These are the activations of a small neural network, seen along a few directions. Each row is one input.
In each table, some parts of the input vary, and every possible input appears once, in random order.
A made-up example of a description, with smaller parts first: line(6) and (point or line(11) or (values(3) and ring(8))).
Shared parts are said once, and a part with two or three values counts as separate values.
In the rows, zero is written as 128.

Other details of the inputs shift rows strongly along two fixed directions, in all tables alike. That doesn't count.
These rows show it; all are for the same input, with only those details redrawn:
[149 132  87  53 177  94 112 164 173 195 231 125]
[129 150 117  70 222 144  86 169 121 128 130  37]
[ 91 199 144  84 162  69 113 108  69 147  54  85]
[112 180 113  66 118  22 138 105 123 213 157 171]

A family of inputs:
r1: [143 107 119 150 167 194 102 164 152  89 119  69]
r2: [115 160 153 164  96 115 128 106 102 113  45 110]
r3: [100 144 149 167 109 117 134 112  77 112  49 123]
r4: [112 138 120 140  70  68 150 107 130 160 153 218]
r5: [ 91 193 128  91 156  65 106 124  71 157  39  87]
r6: [163  86 108 117 128 162 138 141 183 146 225 164]
r7: [104 145 152 144 108 126 140  91  69  97  61 125]
r8: [167  99 103 127 132 143 142 148 197 138 226 155]
r9: [163  69  98 104 121 153 137 147 174 140 224 160]
r10: [129 150 117  70 222 144  86 169 121 128 130  37]
r11: [137 108 124 150 168 201 106 171 140  91 124  75]
r12: [165  86 105 113 126 161 136 136 191 146 223 161]
r13: [154  86  90 129 124 140 120 176 180 146 221 167]
r14: [160  92 131 128 172 197 114 147 147  73 117  76]
r15: [114 133 115 140  63  66 155 113 131 168 148 211]
r16: [104 145 158 144 112 122 127  97  73  92  57 135]
r17: [151  92 100 120 126 148 139 154 174 141 238 154]
r18: [134 103 114 146 165 193 106 176 126  87 128  71]
r19: [131 141 114 149  67  65 163 104 148 168 139 205]
r20: [115 130 123 147  71  72 163  98 129 171 153 210]
r21: [107 135 159 134 107 122 126  97  77  91  50 135]
r22: [158 109  85  35 172 100 111 157 173 195 216 130]
r23: [157 102 130 136 177 198 116 147 143  75 124  75]
r24: [113 134 126 146  71  76 163 100 135 170 151 214]
r25: [142 110 120 150 174 195 108 158 154  83 122  74]
r26: [111 141 162 135 105 133 136  81  95 100  46 126]
r27: [127 144 118 146  73  67 166  96 149 163 145 208]
r28: [125 143 132 144  53  76 155 106 139 180 149 199]
r29: [165  75 109 108 123 161 137 141 188 144 218 165]
r30: [114 143 125 143  69  80 162  97 140 170 151 212]
r31: [136 147 114  77 205 138  74 188 121 143 118  27]
r32: [ 98 163 166 155 112 129 140  94  88 101  64 123]
r33: [134 105 141 144 175 200 113 159 134  82 137  75]
r34: [130 106 117 143 171 195 110 168 126  81 134  74]
r35: [107 147 159 164  99 115 130 113  78 117  54 113]
r36: [120 127 115 147  65  65 158 105 129 171 148 205]
r37: [ 98 149 163 158 114 121 140  95  77 102  65 121]
r38: [129 104 122 141 175 193 105 172 131  78 131  79]
r39: [137 101 133 142 176 192 111 155 128  77 140  68]
r40: [103 153 155 154  97 112 125 120  81 109  55 116]
r41: [138 114 136 138 171 204 111 150 147  82 137  71]
r42: [139 109 121 146 166 200 104 167 148  92 122  72]
r43: [151 110 129 148 157 192  98 167 152  94 123  58]
r44: [154  83  97 135 124 148 133 169 184 156 218 162]
r45: [138 144 125 147  56  63 158 105 148 173 143 195]
r46: [115 130 118 144  71  67 161  96 129 166 154 207]
r47: [129 110 128 122  64  72 163  81 127 161 148 209]
r48: [165  96 102 127 112 150 126 162 197 160 220 146]
r49: [160  68 103 101 124 149 133 150 178 137 220 166]
r50: [126 120 132 134  69  79 166  83 122 167 154 212]
r51: [158  79 102 110 128 150 134 150 174 139 228 165]
r52: [108 131 166 140 108 129 139  90  83 101  49 131]
r53: [120 167 109  59 118  28 138  97 118 214 150 177]
r54: [135 112 124 144 173 203 107 158 149  86 127  75]
r55: [108 138 157 149 114 121 138  86  71  97  57 123]
r56: [108 157 143 166 107 117 132 104 102 108  41 121]
r57: [135 133 126 133  68  79 164  75 147 163 145 209]
r58: [110 127 162 142 108 126 139  88  76 101  49 127]
r59: [104 155 156 157  98 111 117 122  79 106  53 120]
r60: [ 87 195 131  89 163  68 110 116  71 151  46  90]
r61: [ 94 156 159 148 113 118 136 103  79  94  66 124]
r62: [142 112 134 141 172 197 109 148 151  79 133  67]
r63: [112 149 159 148 110 127 136  79  95  99  51 122]
r64: [155  91 130 128 168 201 110 142 151  77 114  75]
r65: [105 151 163 163  98 119 130 115  84 116  52 116]
r66: [156  95  95 131 128 147 131 148 200 147 216 156]
r67: [106 162 158 158 112 121 138  88 101  98  54 118]
r68: [145  98 128 148 161 186 100 173 128  92 128  59]
r69: [ 95 157 161 151 113 117 127 105  78  91  65 129]
r70: [134 122 130 121  62  78 160  73 149 162 140 207]
r71: [160  89  95 127 110 143 128 172 175 156 227 145]
r72: [105 142 165 150 112 130 140  90  78 102  56 131]
Q: What do these inputs look like to the network?
A: line(6) and (point or line(11))
Q: Changing only the line(6) part turns r36 into r39. The same change can be made to r11. Which row results?
A: r32
Q: Changing only the line(6) part turns r22 into r5. The same change can be made to r14. Which row results?
A: r19
Q: Which other rows does r65 become when the line(6) part takes its other values? List them by row number.
A: r24, r33, r44, r52, r72
Q: Which other rows does r65 become when the line(11) part takes its other values? List them by row number.
A: r2, r28, r35, r40, r43, r45, r48, r59, r68, r71

A family of inputs:
r73: [132 121 116 143  68  83 154 101 146 165 158 210]
r74: [124 146 154 124 183 172  90 146  97  76  46  27]
r75: [130 123 117 140  64  85 151 103 149 163 156 211]
r76: [117 149 113 111  89  51 144 117 127 186 173 189]
r77: [135 143 121 108  86  55 148 103 144 189 161 185]
r78: [152  84 110 135 153 185 113 180 162 111 194 116]
r79: [151  85 108 139 151 180 114 178 160 108 200 112]
r80: [128 124 162 158 160 197 101 141 102  52  45  44]
r81: [ 83 168 168 169  88  94 143  86  50 105  22 141]
r82: [120 128 151 162 176 196 109 138  97  48  45  51]
r83: [155 108  98  99 179 159 109 173 177 131 189 102]
r84: [122 153 149 126 184 179  93 146  94  78  45  29]
r85: [ 87 177 170 168  86 101 145  73  76 101  14 140]
r86: [ 86 160 166 166  83  97 143  80  58 107  13 139]
r87: [157  90 114 138 150 192 116 164 182 114 194 110]
r88: [138 105 136  67  99  83 169  50 129 159 178 220]
r89: [161  77 101 136 152 187 114 168 174 110 186 113]
r90: [149 102  98 103 178 157 107 184 156 137 199  98]
r91: [117 143 140 129 194 172  88 147  88  77  46  34]
r92: [ 88 175 169 171  90  99 148  70  72 102  16 139]
r93: [150 103 101 104 180 156 105 183 154 138 199 100]
r94: [ 83 167 166 168  86  94 144  86  50 104  21 139]
r95: [124 121 122 141  68  83 160 108 135 168 165 205]
r96: [154 109 105 106 177 164 108 167 174 141 200  94]
r97: [163 107 103 103 171 164 110 169 172 139 192  95]
r98: [151  84 105 138 149 180 116 178 161 108 200 110]
r99: [124 152 113 110  93  58 153 101 150 188 163 190]
r100: [166  87 111 134 144 193 118 166 181 113 188 111]
r101: [ 92 192 160 133 102  77 137  77  62 128  14 116]
r102: [129 128 118 139  70  83 161 101 155 159 158 212]
r103: [ 85 188 156 132 106  74 125  83  62 126  11 125]
r104: [156 105  96 102 183 157 112 170 174 132 192 101]
r105: [123 124 126 139  66  85 156 111 137 168 163 207]
r106: [157  98  92 102 176 160 103 173 170 136 189  98]
r107: [113 139 143 126 192 173  92 153  83  81  48  31]
r108: [148 106 102 101 176 158 103 186 158 137 196 101]
r109: [154  79 111 137 156 186 117 175 162 116 194 112]
r110: [160  83 103 136 157 184 124 165 179 107 188 115]
r111: [136 108 137  63  96  86 166  53 133 157 176 220]
r112: [164  99 105 101 169 157 108 170 174 136 191  90]
r113: [ 98 165 175 168  80  95 144  72  68 103  14 133]
r114: [126 115 117 139  64  84 159 106 141 167 158 205]
r115: [ 96 171 167 167  77 102 149  71  68 105  13 133]
r116: [127 129 156 162 165 204 107 137  96  54  46  44]
r117: [ 78 189 163 131 107  73 130  91  51 131  19 122]
r118: [112 138 141 125 190 174  94 153  84  80  47  29]
r119: [168  77 114 135 146 184 119 164 179 111 188 106]
r120: [125 153 115 111  95  58 151 101 149 188 164 192]
r121: [158  88 113 140 154 190 119 162 179 115 197 109]
r122: [128 130 121 144  69  84 164  95 155 163 161 207]
r123: [126 106 167  85 200 200 115  90  76  44  61  57]
r124: [153 111 106 103 173 166 106 170 177 139 197  94]
r125: [120 129 122 142  61  79 153 114 135 159 169 206]
r126: [117 131 156 165 167 202 107 135  98  56  52  42]
r127: [115 148 140 127 197 170  99 144  94  72  46  33]
r128: [125 118 121 137  63  86 155 109 144 167 156 208]
r129: [146 108 100 102 170 156 101 187 160 132 202  97]
r130: [121 140 112 103  87  60 144 115 139 191 159 191]
r131: [123 155 117 108  91  60 149 104 152 187 162 192]
r132: [123 151 116 111  89  61 151 100 146 192 168 185]
r133: [120 143 116 108  94  57 148 114 129 194 168 190]
r134: [117 148 110 110  87  51 146 117 128 185 173 187]
r135: [ 79 186 160 133 109  72 134  88  48 131  20 119]
Q: Changing only one part turns r131 into r120. The same change can be made to r111. Which row results?
A: r88
Q: Changing only one part turns r126 into r121. The same change can be made to r114. Which row results?
A: r86
Q: What do these inputs look like to the network?
A: values(3) and (point or (values(2) and line(10)))
Q: Which other rows does r120 become when the values(2) part takes its other values? List them by row number.
A: r92
Q: Which other rows does r89 become when the values(3) part takes its other values? List them by row number.
A: r73, r75
Q: Which other rows does r74 become when the values(3) part takes its other values? List them by row number.
A: r77, r112

A family of inputs:
r136: [111 144 136 146  75  91 146 105 120 146 110 171]
r137: [120 120 151 134 181 192 100 141 100  63  77  54]
r138: [150  94 121 118 156 171 118 152 158 118 191 113]
r139: [161  86 101 111 154 166 129 159 187 133 221 143]
r140: [100 155 157 132  99 102 136  84  72 107  42 138]
r141: [143 125 114 131  60  72 158 110 170 191 193 218]
r142: [ 93 161 154 164  96  97 140 102  72 113  51 134]
r143: [ 97 164 160 160  86 105 140  95  83 117  49 129]
r144: [133 153  96  44 225 115  82 181 136 165 159  52]
r145: [141 117 114 108  66  73 161 100 155 182 199 221]
r146: [148  95 128 123 164 179 115 148 134 104 137  85]
r147: [130 118 103 134  67  65 159 121 156 185 198 225]
r148: [161  86  97 135 137 166 123 173 182 140 223 136]
r149: [ 98 166 163 146 106 105 146  80  79 110  51 137]
r150: [147  91 123 120 165 178 113 151 137 104 135  91]
r151: [130 122 140 148 174 189 103 147 115  65  70  51]
r152: [122 125 140 144 182 195 105 140 110  63  67  54]
r153: [122 146 136 145  82  85 151  93 123 143 111 166]
r154: [134 156 101  47 223 116  83 179 133 166 161  46]
r155: [115 147 134 140  90  92 154  86 121 144 113 172]
r156: [103 162 157 155  93 101 134  94  89 117  39 136]
r157: [160  83  92 131 138 164 121 175 185 139 221 142]
Q: What do these inputs look like to the network?
A: values(2) and (point or line(10))
Q: Changing only the values(2) part turns r136 into r143. The same change can be made to r144. Which row results?
A: r154
Q: Which other rows does r157 become when the line(10) part takes its other values? List them by row number.
A: r136, r137, r139, r140, r147, r150, r151, r152, r156
